Each row below holds a small network's activations on one input, seen along a few directions.
In each table, some parts of the input vary, and every possible input appears once, in random order.
Descriptions start from the smaller parts, as in this example, which fits no table here: one of 2 separate values, together with either a single point or one of 9 places around a ring or (one of 5 places around a ring, together with one of 6 places along a line).
Shared parts are said once, and a part with two or three values counts as separate values.
In the rows, 100 means zero.

Other details of the inputs vary at random and push rows far along three fixed directions, the same in every table; ignore that.

Table:
row 1: [ 59, 159, 111,  71,  64, 115,  81, 110,  96, 123, 134,  81, 104,  68]
row 2: [ 70,  31, 113, 155, 161, 100,  69, 104,  94, 128, 104,  81, 101,  95]
row 3: [147,  98,  94, 110, 111,  51, 125,  91, 107, 118,  50,  97, 102, 111]
row 4: [121, 132, 116,  53,  36, 124, 101, 104, 103, 106,  67, 115, 111, 100]
row 5: [ 57, 153, 117,  61,  51, 132,  76, 113,  90, 138, 119,  86, 104,  68]
row 6: [139, 112, 113,  75,  83,  79, 126, 102, 108, 120,  35, 112, 107, 116]
row 7: [ 69, 152, 115,  67,  37, 142,  56, 112, 100, 142, 113,  88,  97,  65]
row 8: [ 51,  87,  81, 132, 131, 106,  62,  84,  94,  62, 190,  98,  79,  89]
row 9: [130, 133, 102,  71,  91,  96, 130, 107, 110,  88,  72,  80, 106, 123]
row 10: [115, 142, 111,  52,  63,  99, 128, 104, 102,  88,  84, 106, 118,  99]
row 11: [109,  76,  95, 132, 111, 100,  95,  53, 113,  45, 125, 141, 133, 113]
row 12: [ 98,  36,  97, 141, 122,  95,  90, 145,  75, 150,  68, 100,  75, 103]
row 13: [ 71, 135, 105,  96,  77, 108,  74,  99,  96, 144, 106,  86,  92,  72]
row 14: [109,  88,  92,  93, 108,  92, 117,  72, 118,  19, 138, 131,  98, 127]
row 15: [ 76,  74,  98,  91, 140, 103,  82, 106,  93, 105, 119,  68,  79,  95]
row 16: [ 88,  52,  93, 132, 148,  73, 113, 147,  76, 141,  82,  87,  81,  99]
row 17: [113, 100,  81, 108, 113,  87,  99,  59, 114,  29, 150, 128, 100, 122]
row 18: [ 34,  75,  95, 157, 116, 129,  53,  72,  94,  66, 194, 116, 113,  73]
row 19: [150, 136,  92,  82,  99,  85, 120,  89, 109, 106,  65,  73, 104, 121]
row 20: [143,  80,  87,  92, 129,  84, 153, 130,  99,  85,  49,  93, 100, 136]
row 21: [122, 150, 101,  66,  53,  94, 105,  76, 116, 118,  75, 109, 115,  95]
row 22: [ 98,  69, 112, 110,  99, 120, 115,  69, 110,  33, 131, 144, 131, 107]
row 23: [101,  67, 116, 100, 101, 128, 125,  77, 109,  38, 129, 146, 127, 104]
row 24: [153,  54,  90, 141, 110,  67, 115, 103, 106, 108,  24, 125,  85, 123]
row 25: [136, 132,  92,  88,  93,  91, 123,  92, 105,  75,  87,  87, 103, 116]
row 26: [ 95,  88,  89, 131, 101,  98,  62, 112,  99, 172,  69,  77,  79,  79]
row 27: [101,  82,  91,  76, 112, 109, 126,  88, 110,  27, 140, 129,  98, 116]
row 28: [ 80, 130, 100, 104,  93,  92,  83, 105,  92, 133, 111,  78,  93,  74]
row 29: [ 81,  68,  83, 138, 152,  90, 103, 142,  81, 131,  92,  52,  74, 103]
row 30: [ 83, 111, 117,  77,  94, 111,  92, 133,  82, 161,  77,  87,  95,  88]
Description of these inputs: one of 5 places along a line, together with either one of 2 separate values or one of 4 places along a line.
Question: List by row number the other rows that have the place on the line of 5 in common with row 23.
Answer: row 12, row 16, row 20, row 27, row 30
Question: Change only the choice among 2 separate values in row 15. List by row number the other rows that result.
Answer: row 22
Question: List by row number the other rows that have the place on the line of 5 in common with row 3.
Answer: row 11, row 17, row 19, row 21, row 26

Table:
row 31: [ 77,  70,  89, 133, 129,  93,  93, 107,  90,  95, 128, 100,  85,  99]
row 32: [ 67,  89,  87, 133, 118, 102,  82,  98,  92,  96, 147,  94,  89,  88]
row 33: [115, 112, 112,  82, 107,  93,  84, 122,  96, 173,  44,  55,  90,  95]
row 34: [107, 102,  93, 106,  85,  89, 108,  97, 102,  83, 103, 120,  95, 105]
row 35: [106,  95, 102, 104, 102,  99, 106,  80, 106,  71, 111, 115, 110, 105]
row 36: [ 79, 120, 106,  95,  84, 117,  86, 113,  92, 130, 107,  84, 101,  82]
row 37: [119, 129, 109,  76,  75,  97, 112,  95, 106, 106,  73, 105, 116, 102]
row 38: [ 74, 129, 104,  78,  92, 117,  79,  99,  99, 113, 128,  84, 100,  83]
row 39: [108, 103,  96,  95,  73, 109, 112,  88, 107,  67, 109, 134, 108, 104]
row 40: [107,  92, 103, 100, 100, 106, 107,  89, 107,  71, 107, 113, 111, 108]
row 41: [112,  96,  96, 103, 100, 100, 110,  84, 107,  63, 110, 117, 109, 111]
row 42: [113, 106,  92, 108,  84,  87, 110,  92, 105,  81,  97, 119,  99, 109]
row 43: [135,  91, 100,  89, 120,  74, 125, 105, 104, 108,  54,  93,  98, 118]
row 44: [ 75, 116, 106,  99,  88, 107,  86, 111,  92, 128, 110,  91, 100,  81]
row 45: [ 81, 113, 103,  99,  89, 111,  78,  98,  98, 127, 106,  91, 100,  81]
row 46: [113, 136, 106,  58,  77, 117, 104,  91, 109,  84,  98,  98, 113, 103]
row 47: [109,  94,  89, 105, 100,  92, 126,  97, 102,  61, 108, 118,  99, 114]
row 48: [ 70, 115, 105,  86,  94, 119,  79,  97,  98, 101, 136,  93, 101,  85]
row 49: [ 97,  67, 107, 120, 142,  93,  84, 111,  94, 140,  78,  68,  93,  97]
row 50: [120,  54,  84, 142, 138,  74, 119,  99,  98,  73,  92, 114,  92, 123]
row 51: [108, 111,  98,  91,  78,  96, 107, 100, 101,  90,  98, 114,  96, 103]
row 52: [ 72,  97,  94, 109, 109, 111,  85, 106,  93,  98, 133,  92,  91,  92]
row 53: [103,  80, 100, 109, 105, 100, 110,  89, 105,  63, 114, 121, 107, 111]
row 54: [ 72, 107, 113,  91, 106, 115,  74, 101,  98, 124, 119,  79, 100,  81]
row 55: [104, 133, 103,  64,  80, 107, 112,  96, 106,  87, 102, 100, 107, 100]
row 56: [ 75,  83,  90, 132, 106,  98,  85, 117,  88, 115, 121,  94,  78,  91]
row 57: [124, 120, 107,  74,  76, 107, 106,  90, 110, 103,  70, 108, 113, 103]
row 58: [109, 145, 116,  54,  60, 118, 105, 102, 103, 114,  83,  98, 117,  92]
row 59: [131,  55,  94, 130, 139,  70, 118,  93, 102,  87,  74, 109,  98, 124]
row 60: [103, 107,  99,  86,  87, 110, 108,  85, 107,  59, 120, 121, 110, 108]
row 61: [108,  94,  97, 101, 101, 104, 107,  90, 105,  68, 110, 113, 107, 110]
row 62: [106, 114, 122,  71, 105,  98,  87, 127,  91, 182,  42,  57,  99,  86]
row 63: [120,  93,  92, 103, 107,  90, 124, 101, 103,  77,  88, 105,  99, 116]
row 64: [138,  96, 110,  79,  99,  86, 111,  99, 108, 122,  41, 102, 106, 110]
row 65: [117, 108, 106,  77,  97,  98, 108,  87, 109,  84,  93, 109, 110, 109]
row 66: [106, 124, 101,  92,  68, 108, 113,  92, 104,  80, 104, 120, 115, 102]
row 67: [ 64, 113,  91, 117,  81, 117,  79, 107,  93, 101, 145,  98,  86,  83]
row 68: [139,  72, 101, 107, 113,  84, 118, 103, 105, 110,  45, 107, 101, 119]
row 69: [ 60, 108,  86, 122, 100, 112,  87, 104,  93,  88, 156,  93,  91,  83]
row 70: [100,  65, 111, 110, 140,  89,  90, 113,  94, 139,  72,  75,  92, 101]
row 71: [ 87,  45,  79, 166, 154,  69, 101, 116,  87, 111, 108,  87,  76, 104]
row 72: [ 70, 101, 102, 104,  93, 115,  75, 108,  93, 127, 117,  93,  92,  78]
Question: Describe the family of inputs behind these rows.
Answer: one of 6 places around a ring, together with either one of 3 separate values or one of 4 places along a line
Question: The inputs of row 52 and row 38 match in every part but the place on the ring of 6. If row 47 is changed in the same way as row 52 into row 38, which row does it become?
Answer: row 43
Question: The inputs of row 51 and row 34 match in every part but the place on the ring of 6. If row 62 is changed in the same way as row 51 into row 34, which row does it become?
Answer: row 44
Question: Change only the choice among 3 separate values in row 42. List by row number the other rows that result.
Answer: row 37, row 45
Question: Change only the place on the line of 4 in row 69. List by row number the other rows that result.
Answer: row 41, row 49, row 50
Question: Change only the place on the ring of 6 in row 48. List by row number the other rows that result.
Answer: row 41, row 59, row 60, row 61, row 65
